Look-ups in named tables: a row name and a column name give one cell, copied from the table.

nasini:
cols = nizu, dozemo, nidu, panun, koguru, runolo, talav, nepofez, gubike
petur: [120, 112, 159, 109, 163, 92, 126, 133, 114]
fivigid: [139, 104, 119, 170, 85, 76, 103, 146, 160]
kovaveg: [135, 104, 139, 135, 183, 150, 171, 65, 140]
rofusan: [155, 144, 193, 72, 98, 98, 157, 185, 161]
rugur: [134, 144, 80, 129, 186, 147, 135, 137, 90]
dom: [111, 126, 85, 214, 123, 168, 125, 119, 156]
segekor: [142, 87, 90, 221, 114, 92, 125, 11, 156]
gepi: [133, 158, 122, 106, 172, 156, 136, 156, 115]
zonuga: [107, 143, 126, 163, 108, 121, 174, 58, 168]
palik: [184, 166, 162, 85, 100, 142, 125, 193, 132]
nepovoz: [179, 123, 151, 154, 78, 108, 123, 162, 177]

segekor, nepofez: 11
segekor, talav: 125
kovaveg, panun: 135
zonuga, runolo: 121
zonuga, dozemo: 143
rofusan, koguru: 98
rofusan, talav: 157
fivigid, talav: 103
fivigid, nepofez: 146
fivigid, panun: 170
rofusan, runolo: 98
gepi, runolo: 156

gumilop:
|  | vel | kiz |
|---|---|---|
| nekurem | 2252 | 8107 |
| som | 2654 | 7676 |
| furi | 2579 | 7779 |
| sug | 5260 | 5076 |

kiz of furi = 7779
vel of som = 2654
vel of sug = 5260
vel of furi = 2579
vel of nekurem = 2252
kiz of nekurem = 8107
kiz of som = 7676
kiz of sug = 5076

Table kanefu
|  | keka | zapuz | rodubup | tamidav | rivekep | gok | vebo | fozoruf | guv |
|---|---|---|---|---|---|---|---|---|---|
| zib | 48.98 | 49.20 | 48.88 | 49.43 | 49.51 | 49.35 | 48.93 | 49.49 | 49.36 |
| tuz | 49.23 | 52.39 | 52.22 | 41.81 | 49.16 | 52.68 | 46.73 | 54.23 | 45.71 |
| vik | 48.94 | 42.57 | 52.22 | 46.30 | 44.38 | 51.56 | 46.73 | 49.10 | 50.67 |
| nad | 12.18 | 29.99 | 42.18 | 25.10 | 67.45 | 57.41 | 57.76 | 12.58 | 53.41 |
| getade | 31.01 | 21.63 | 31.40 | 25.10 | 89.21 | 70.45 | 75.89 | 26.29 | 55.65 |
| livez | 13.81 | 21.63 | 35.11 | 28.83 | 52.98 | 48.62 | 75.89 | 42.86 | 45.71 |
| senuvus | 32.02 | 54.71 | 26.90 | 28.83 | 44.38 | 85.67 | 57.46 | 57.81 | 62.70 |
| zuval | 30.38 | 35.40 | 47.54 | 54.73 | 89.21 | 73.33 | 55.56 | 52.22 | 51.28 |
| pupilus | 28.62 | 54.40 | 26.90 | 34.16 | 45.60 | 85.67 | 57.47 | 57.81 | 62.70 |
| mepen | 48.98 | 48.84 | 49.52 | 49.10 | 48.72 | 49.00 | 49.08 | 48.96 | 49.38 |
| semedi | 49.23 | 54.71 | 28.03 | 54.73 | 67.22 | 48.62 | 60.27 | 47.82 | 47.07 |
| ketes | 12.18 | 41.57 | 45.67 | 32.42 | 56.51 | 52.77 | 51.91 | 12.58 | 51.29 |

zib, gok => 49.35
tuz, vebo => 46.73
tuz, tamidav => 41.81
nad, gok => 57.41
zib, zapuz => 49.20
pupilus, keka => 28.62
tuz, rivekep => 49.16
ketes, guv => 51.29
vik, guv => 50.67
tuz, zapuz => 52.39
tuz, fozoruf => 54.23
semedi, tamidav => 54.73
zib, rodubup => 48.88

